Each row has a name. Each question is about the rows just above it.

q647: [  3  46 -50 -78   8  -7  80  -8  -7  56]
q885: [ -46  -53   15   -7  -81   -6  -55   84   17 -108]
q48: [ 63  63  22  15 -61 -55 -20  47 -61  62]
Shared by q885 and q647:
[-7]
[ 63  63  22  15 -61 -55 -20  47 -61  62] is in which row?
q48

q818: [ 51  51 104  52]
q646: [  35 -103  -87   52]
q685: [ 104  103   80 -115]
q637: [103 104 104 -72]
Shared by q818 and q685:
[104]
The one value in q646 and q818:
[52]
Which value is in both q818 and q637?
[104]

q31: [ 40  19 -34  16  42 -34  28 -60 -48  25   6 -23 -17 -49  29  20]
q842: [   7   -1 -111  -21   -9  -54  -27   -6   12   65  -37  -52   41  -34
  -34  -41]
q913: [  27   40  -77   28  -37  -23  -33  -16  -36   49    8    5   -5 -110
   -4   -3]
q968: [ -8   7 -44   5 -17 -33 -25  -4  12  36  26 -22  25 -21 -11 -25]
q180: [ 32  26 -97  15  22 -58   5 -46 -38  50  -8 -51   2 -69   8   8]
q538: [  40   45 -116   28    8  -62   -8  -52  -58   73   -3  -76   -3 -104
   10   34]
q448: [ 16   1 -40  -1  55 -42  50 -44 -28   4 -11  25   3   3  28 -43]
Shared by q842 and q31:
[-34]
The one value in q448 and q842:
[-1]
The row with [  40   45 -116   28    8  -62   -8  -52  -58   73   -3  -76   -3 -104
   10   34] is
q538
The one value in q842 and q538:
[-52]

q384: [ 56  16 -84 -10 -10 -14 -91 -26 -91]
q840: [  7 -68 -40  16  -7  82  82 -90  91]
q759: [ 56  58 -84 -10  47  -1  -6  67  49]
Which value is in both q840 and q384?
[16]
The row with [  7 -68 -40  16  -7  82  82 -90  91] is
q840

q618: [-48  24 -53 104]
q943: [ 83 -21 -15  -6]
q598: [-48  24 -53  72]
q127: [-48 -44  24  72]
q94: [-48  48 -48 -49]
Shared by q618 and q94:
[-48]
Shared by q598 and q94:
[-48]

q886: [ -26  -82   19  -28   51  -89  -88  -45   53  -66  -86  -95  -26  -89
  -25  -70    9   66  -82  -40  -69    0  -40   48  -70  -84  -69  -93
   22   88  -27  -78  -23 -102   58  -69   70   61  -89  -82  -72  -95
   18   13  -88   38]
q106: [ -26  -82   19   -9   51  -55  -88  -45   53  -66  -86  -95  -39  -89
  -25  -70    9   66  -82  -40  -69   19  -40   48  -70  -89  -69  -93
   22   88  -27  -78  -23 -102   58  -88   70   61  -89  -82  -61  -95
  -58   13  -88   38]
q704: [ -8 -14 -10  -9  28 -43 -87  -5  67 -63 -81 -84 -39 -84   1 -56 -14  39
 -82 -18 -86 -81 -90 -18 -63 -89 -49 -92  -5  69  -5 -64   5 -85  37 -53
  49  57 -92 -89 -61 -85 -32  -5 -88  10]
Where do [ -8 -14 -10  -9  28 -43 -87  -5  67 -63 -81 -84 -39 -84   1 -56 -14  39
 -82 -18 -86 -81 -90 -18 -63 -89 -49 -92  -5  69  -5 -64   5 -85  37 -53
  49  57 -92 -89 -61 -85 -32  -5 -88  10] appear?
q704

q189: [-44 -42  21   3]
q43: [-52 -44  22 -42]
q283: [-14 -41  20 -42]
q294: [-42 -41 -48  21]
q861: [ 12 -43 -43 104]
The one value in q43 and q294:
[-42]
Whose row is [-14 -41  20 -42]?
q283
Whose row is [-52 -44  22 -42]?
q43
[-42 -41 -48  21] is in which row?
q294
The one value in q189 and q283:
[-42]
Whose row is [-44 -42  21   3]?
q189
Whose row is [ 12 -43 -43 104]?
q861

q365: [-11 -24 -13 -34  40  12  -1  17  12 -59 -15  19  10  18   3   5  25  -3
 -26  17 -14  -9  18  14  13  -1 -12  10]
q665: [-17 -25  32  13  13   1   2  -9 -17  16 -39 -14   1   1  10  -4 -10 -12
  15 -23  -4 -29   9  -1 -34  -9 -11   6]
q95: [  9 -14  25 -10 -11 -14   4  17  -6  -4 -13   9  -7   9   9   8 -14  14
   5  -6  36 -49  -1  26   6   8  11 -17]
q972: [   9  -14  -14  -10  -11  -14    4   17   -6   -4  -13    9   -7    9
    9    8   35   14 -106   31    1   -2    0   -7   42  -31    3   13]
Whose row is [-17 -25  32  13  13   1   2  -9 -17  16 -39 -14   1   1  10  -4 -10 -12
  15 -23  -4 -29   9  -1 -34  -9 -11   6]?
q665
Whose row is [-11 -24 -13 -34  40  12  -1  17  12 -59 -15  19  10  18   3   5  25  -3
 -26  17 -14  -9  18  14  13  -1 -12  10]?
q365

q619: [37 16 17 31 15 32 22 13 22 26 16 78  6 13 14 42 22  7 22 33 39 77 99]
q435: [ 21  17  30  42  20  25  11  30  31  14   7   3  14  17  77  10  16  25
  27  26  84 102 109]
q18: [ 44  29  16  12  20  24  16   3   1  14  16  25  19   7  15  31  45  74
 107  93  81  60  82]
q640: [ 16  42  40  33  17  13  20  28  20   9   5  13  17  24  15   9  43  36
  48  92 115  99  82]
Whose row is [37 16 17 31 15 32 22 13 22 26 16 78  6 13 14 42 22  7 22 33 39 77 99]?
q619
Whose row is [ 44  29  16  12  20  24  16   3   1  14  16  25  19   7  15  31  45  74
 107  93  81  60  82]?
q18
Whose row is [ 21  17  30  42  20  25  11  30  31  14   7   3  14  17  77  10  16  25
  27  26  84 102 109]?
q435
[ 16  42  40  33  17  13  20  28  20   9   5  13  17  24  15   9  43  36
  48  92 115  99  82] is in which row?
q640

q752: [ 89 -64  87  64  13  53  83 -79 -77]
q720: [ 15  17 -66 -73  17 -74 -73  80  48]
q605: [ 29 -10 -70 -76  51 -78 -71  63  35]
q222: [ 39 -33  84  59   7  82  64 -74 -74]
q768: [ 21  -5 -70 -76  40 -81 -58  79  37]
q348: [ 69 -73  -9 -57  80 -18  -7  51 -49]
q314: [ 52 -83  46  43  41  23  16 -40  80]
q571: [ 23  38  81  79  52  79  73 -82 -78]
q875: [-78  51 -48  39 -79 -23 -48 -20  66]
q574: [ 75  54  66  65  12  66  67 -59 -73]
q936: [ 39 -81  -2 -39  85 -10  -5  19 -37]
Shared by q222 and q936:
[39]
The row with [ 89 -64  87  64  13  53  83 -79 -77] is
q752
Shared by q571 and q768:
[79]
Which value is in both q752 and q222?
[64]

q931: [-89  19  -9  63]
q426: [  7 -51  63  -8]
q504: [-41  -9  45  48]
q177: [ 47 -47  82  63]
q739: [43 -9 17 48]
q900: [ -6 -47  44   0]
q115: [44 -9  6 48]
The one value in q739 and q931:
[-9]
Shared by q931 and q115:
[-9]
Which value is in both q177 and q931?
[63]
The one value in q426 and q931:
[63]
The one value in q931 and q504:
[-9]
Which value is in both q900 and q115?
[44]

q382: [-104   70  -58  -88  -86   66  -62   67   67]
q862: [-89 -88  10  37  67  49  31 -26 -63]
q883: [ 19  -4 -69 -90  53 -26 -88  92  54]
Shared by q382 and q883:
[-88]
Shared by q883 and q382:
[-88]
Which row holds [-89 -88  10  37  67  49  31 -26 -63]?
q862
[ 19  -4 -69 -90  53 -26 -88  92  54] is in which row?
q883

